A small network was shown many inputs. Here are its activations along a few directions, one row for each input.
In each table, some parts of the input vary, and every possible input appears once, in random order.
Descriptions start from the smaller parts, as in this example, which fits no table here: one of 5 places around a ring, together with either a single point or (one of 2 separate values, together with one of 4 places along a line) or one of 9 places around a ring.
Shared parts are said once, and a part with two or three values counts as separate values.
In the rows, 128 means zero.

Other details of the inputs vary at random and push rows far along two fixed directions, the same in every table; ignore that.

A family of inputs:
r1: [119 106 118 123 154 147 125 131 127 148 126 103 157 101]
r2: [124 176  89  57 148 118 154 205 148 218 116 103 151  92]
r3: [145 121  97 133 118 163 166 123 129  76 131 128 137  38]
r4: [150 128 107 171 111 159 160  89 123  58 127 153 108  54]
r5: [122 125 154 148 129 124  51 146  96 127 139 132 106 224]
r6: [141 120 137 124 130 113 132 146 139 145 118 123 131 155]
r7: [161 116  91 134 116 155 166 137 138  79 138 145 142  44]
r8: [112 128 137 120 136 104 162 126 142 152 134 132 150  99]
r9: [102 142 159 133 108 121  83 120 116 109 136 109 117 202]
r10: [153 107 143 151 114 114 153 107 125  80 133 164 146 109]
r11: [112 130 154 134 129 119  93 121 113 151 121 148  92 197]
r12: [ 92 149 177 134 110  95  55 124  95  98 142 121  99 228]
r13: [ 84 156 140 104 139  93  91 150 138 201 117  77 109 194]
r14: [ 99 149 157 145 108 110  93 107 121 133 130 112 107 192]
r15: [147  95 134 144 127 145 135  87 137  71 127 124 129 114]
r16: [128 114 141 152 145 141 128 119 123 151 128 141 128 128]
r17: [142 141  90 104 129 133 180 182 150 158 117 125 158  43]
r18: [154  90 133 148 119 139 102  99 111  75 133 162 112 160]
r19: [163  89 126 145 125 138 140 103 141  74 134 138 134 122]
r20: [136 124 158 155 128 123  80 145  98 140 124 143 113 200]
r21: [165  88 127 146 124 138 143 104 122 100 117 168 130 117]
r22: [ 95 146 134  94 151 102 133 167 154 217 119  91 130 159]
r23: [118  96  89  86 156 140 165 131 148 165 116 100 172  60]
r24: [180 129 120 147 106 161 118  98 110  34 145 175  95 117]
r25: [158 130  93 113 129 169 166 105 127  80 132 133 132  44]
r26: [113 144 166 141 100 108  62 138 109 107 144 126 105 246]
r27: [ 75 148 111  81 152  84 155 156 151 217 124  75 170  91]
r28: [107 140 111  81 139 102 168 188 159 220 119  86 186 112]
r29: [145 103 128 150 121 145 193  88 154 108 132 144 156  66]
r30: [ 87 184 118  95 136 115 125 198 138 205 121 107 116 134]
r31: [ 92 135 103  68 152  87 151 188 154 201 135  85 189 104]
r32: [171 135 117 149 123 167 168  86 130  68 131 179 105  64]
r33: [136 108 148 184 128 145  97  76 103  95 128 145 103 144]
r34: [149 151 110 141 122 153 140  88 117  84 127 148  96  91]
r35: [101 139 160 144 117 111  51 103  96 135 119 135  70 233]
Description of these inputs: one of 5 places around a ring, together with either one of 2 separate values or one of 5 places along a line.
- The inputs of r15 and r19 match in every part but the place on the ring of 5. If r25 is changed in the same way as r15 into r19, which row does it become? => r24
- A walk changes only the place on the ring of 5. It starts at r33 and steps to r16. List the rest of the walk in order. => r20, r5, r1
- Change only the choice among 2 separate values in r32. List by row number the other rows that result. => r30
- List by row number the other rows that have the place on the ring of 5 in common with r2. => r6, r10, r17, r20, r21, r28

A family of inputs:
r36: [ 95 179 133  85 125 101  74 198 113 182 131 102 109 208]
r37: [144 142 154 170 102 140  99  88 100  61 132 170  72 159]
r38: [142 111 168 181 103 126 101  80 109  62 135 159 103 177]
r39: [167  69 107 137 137 148 174  87 144  84 127 143 164  57]
r40: [149 142 153 172  96 138 101 100 103  52 136 167  84 162]
r41: [ 70 157 146  95 136  93  70 161 119 195 126  83 116 219]
r42: [ 72 158 150 100 131  84  72 169 120 192 130  86 124 217]
r43: [ 99 161  85  62 157 126 157 180 154 215 120  74 153  78]
r44: [110 164 139 126 116 127  84 136 111 122 129 123  84 181]
r45: [150 128 145 178 109 155  86 107  93  60 136 164  86 157]
r46: [156  98 159 171 112 135  96  82 110  68 127 163  97 183]
r47: [167  74 115 147 138 146 185  85 146  99 124 155 159  58]
r48: [105 134 158 141 119 106  87 125 117 129 132 117 112 197]
r49: [111 155  89  67 149 119 164 198 155 218 120  91 163  86]
r50: [141 128  88  92 139 138 166 156 144 145 126 118 157  64]
r51: [106 118  96  69 165 110 157 177 162 225 115  77 179 101]
r52: [109 121 152 144 130 120  73 135 103 136 132 122 119 192]
r53: [ 96 119 102  92 166 119 152 178 150 237 116  79 182  90]
r54: [149  84 120 154 134 144 185  71 145  98 125 145 153  48]
r55: [149  82 116 150 132 146 181  77 147  86 128 133 158  49]
r56: [174 104  97 135 126 160 179 110 140  78 128 152 143  45]
r57: [141 139 145 160 101 146  90  89  99  46 136 159  77 161]
r58: [ 86 190 142  99 127  95  83 187 115 194 126 108 101 201]
r59: [ 86 190 137  91 136 108  77 172 115 201 122 102  88 201]
r60: [130 136  96  98 134 131 170 156 145 140 129 115 163  59]
r61: [108 136 163 144 122 103  93 124 115 139 129 132 111 196]
r62: [168 109 103 140 122 156 181 111 143  75 133 151 148  43]
r63: [125 139  92 103 139 143 171 137 149 155 121 112 143  57]
r64: [102 123 106  77 162 104 166 176 160 233 118  90 180  99]
r65: [165 114 107 144 120 154 185 108 141  79 129 153 146  41]
r66: [168  72 111 144 135 149 181  90 148  87 128 143 164  59]
r67: [159 116 104 147 120 154 183  99 141  81 129 149 140  37]
r68: [143  97 161 187 117 143  86  89  99  69 134 156 105 173]
r69: [121 108 104 107 152 134 169 117 155 160 123  97 166  72]
r70: [113 149  82  61 155 122 156 196 155 214 116  86 159  85]
r71: [104 136 159 141 120 110  88 119 116 137 127 119 105 196]
r72: [111 123 158 152 134 119  80 130 105 152 126 134 110 193]
r73: [144 107 168 176 104 128 100  87 110  56 137 157 108 178]
r74: [ 87 190 135  90 132 111  75 176 117 196 123  94  91 203]
r75: [132 137  98 103 135 133 173 156 149 144 127 114 159  60]
r76: [133 128  92 117 146 149 162 154 137 162 122 119 153  55]
r77: [103 136 157 139 127 112  88 111 115 143 124 127  99 197]
r78: [165  74 114 145 132 147 183  92 148  86 131 143 167  58]
r79: [162 131 146 162 108 144  97  98 102  64 128 180  75 167]
r80: [129 157 141 126 120 122  91 148 109 133 126 146  89 187]
r81: [ 94 161  88  68 151 118 159 187 154 213 121  75 157  76]
r82: [ 91 182 136  88 123  99  74 198 116 180 132 101 111 206]
r83: [176 104  97 136 127 162 179 105 141  85 123 156 138  45]
r84: [ 83 188 137  91 123  95  75 192 113 180 132  96 109 202]
r85: [141 112 163 174 112 139  95  65 109  68 130 152  91 180]
r86: [132 138 101 106 138 131 177 150 147 155 124 127 154  59]
r87: [173 102  93 129 127 160 173 107 136  75 127 151 143  43]
r88: [163  73 113 141 131 145 180  92 144  82 133 143 171  57]
r89: [175 106  99 138 125 160 182 108 141  84 125 157 141  45]
r90: [129 101 111 110 144 124 173 139 158 155 128 108 179  77]
r91: [121 107 111 114 143 120 173 132 155 154 127 103 177  72]
r92: [155 100 162 172 110 134  99  85 110  66 131 164 101 184]
r93: [139 109 165 174 103 124  95  82 105  52 140 155 109 176]
r94: [126 138  95 106 136 133 171 147 149 146 127 109 153  56]
r95: [129 139  96 105 135 132 172 152 148 145 128 112 157  58]
r96: [ 97 125 103  70 156 103 158 182 160 217 126  77 191  97]
r97: [161  79 122 151 133 142 187  87 148  97 129 155 164  55]
r98: [124 138  93 101 135 131 168 147 144 143 129 110 157  55]
r99: [156 115 102 142 129 160 181  88 139  89 125 154 130  36]
r100: [159 132 148 163  99 143  98 108 104  49 137 168  86 168]
r101: [144 109 169 179 103 128 103  85 110  62 134 161 106 179]
r102: [ 82 189 138  95 126 103  78 182 117 193 124  96  94 200]
r103: [ 70 157 150  97 133  88  71 165 119 193 128  83 119 217]
r104: [127 138  89  92 143 144 164 137 144 146 126 106 148  56]
r105: [138 111 169 183 108 124 101  72 107  69 133 164  96 175]
r106: [ 90 150 152 101 133  92  80 176 124 202 125  98 122 225]
r107: [ 72 157 147 100 137  95  73 161 124 199 124  83 113 220]
r108: [156  82 123 153 132 140 189  85 146  95 128 152 164  52]
r109: [ 87 175 130 100 135 113  62 197 102 191 129  99 108 197]
r110: [ 92 128 105  72 155 101 159 180 158 216 125  75 191  95]
r111: [139 111 167 182 104 127  99  75 109  64 134 157  99 176]
r112: [130 103 112 113 143 125 175 136 157 162 125 113 177  77]
r113: [ 87 132 100  77 160 111 162 161 162 231 115  71 173  93]
r114: [106 135 152 127 127 116  79 115 112 129 131 113 107 198]
r115: [ 93 147 149  98 143  92  77 169 122 210 118 105 113 225]
r116: [153  98 158 165 109 132  93  87 106  56 136 160 107 182]
r117: [159 134 152 166 103 141 103 102 102  61 134 180  81 166]
r118: [163 104 102 156 136 167 173 105 128  97 127 161 140  34]
r119: [113 166 147 134 115 115  91 139 109 131 130 138  88 179]
r120: [156 137 153 168  97 141 101 106 106  54 137 172  86 165]
r121: [140 113 165 175 116 136  96  62 107  73 130 160  88 179]
r122: [141 139 149 162  98 141  91  93  98  45 138 158  80 159]
r123: [155 137 155 169 101 139 103 103 104  59 136 179  83 164]
- Describe the family of inputs behind these rows. => one of 2 separate values, together with one of 4 places along a line, together with either a single point or one of 10 places along a line
- The inputs of r90 and r96 match in every part but the place on the line of 4. If r62 is changed in the same way as r90 into r96, which row does it become? => r82
- The inputs of r121 and r114 match in every part but the place on the line of 4. If r86 is changed in the same way as r121 into r114, which row does it become? => r60
- The inputs of r71 and r55 match in every part but the place on the line of 4. If r106 is changed in the same way as r71 into r55, which row does it become? => r78
- List by row number the other rows that have the place on the line of 4 and the choice among 2 separate values in common with r64. => r47, r54, r61, r72, r77, r97, r105, r108, r115, r121
- A walk changes only the place on the line of 10. It starts at r70 and steps to r56. List the rest of the walk in order. => r100, r62, r75, r95, r94, r81, r44, r43
- Change only the choice among 2 separate values in r88. List by row number the other rows that result. => r36
- A walk changes only the place on the line of 4. It starts at r87 and steps to r70. List the rest of the walk in order. => r83, r79

A family of inputs:
r124: [105 120 129 106 140 103 145 146 146 179 125 102 163 127]
r125: [169 119 120 152 111 152 157 105 126  52 138 164 125  77]
r126: [107 170 119  84 128 112 103 198 126 174 129 104 125 164]
r127: [117 141  75  88 152 147 175 142 150 171 121  95 153  32]
r128: [116 121 166 160 118 119  98  90 117 106 131 134 104 185]
r129: [116 114 133 112 134 109 121 152 137 158 131 109 158 155]
r130: [154 127 116 150 113 149 163  97 130  70 132 156 120  66]
r131: [117 152  92  93 142 134 175 148 153 171 123 103 148  53]
r132: [139 149 129 134 109 132 128 126 120  93 132 147 108 127]
r133: [137 144  91  91 154 139 157 182 141 206 111 128 137  81]
r134: [130 109 150 135 121 113  86 135 115 114 134 125 129 196]
r135: [101 121 150 139 134 122  87 104 116 135 126 113 110 183]
r136: [156  84 140 158 121 133 147  88 131  71 136 153 147 110]
r137: [116 124 144 123 149 114  97 158 120 201 116 128 121 194]
r138: [137 151 133 124 110 127  85 159 105  99 135 135 102 178]
r139: [131 102 148 158 121 122 135  88 131  97 130 141 131 131]
r140: [112 168 142 137 114 132  86 123 104 113 129 131  78 170]
r141: [141  89 129 159 133 144 161  64 136  93 126 135 144  76]
- Describe the family of inputs behind these rows. => one of 2 separate values, together with either a single point or one of 8 places along a line
- The inputs of r140 and r141 match in every part but the choice among 2 separate values. If r126 is changed in the same way as r140 into r141, which row does it become? => r129
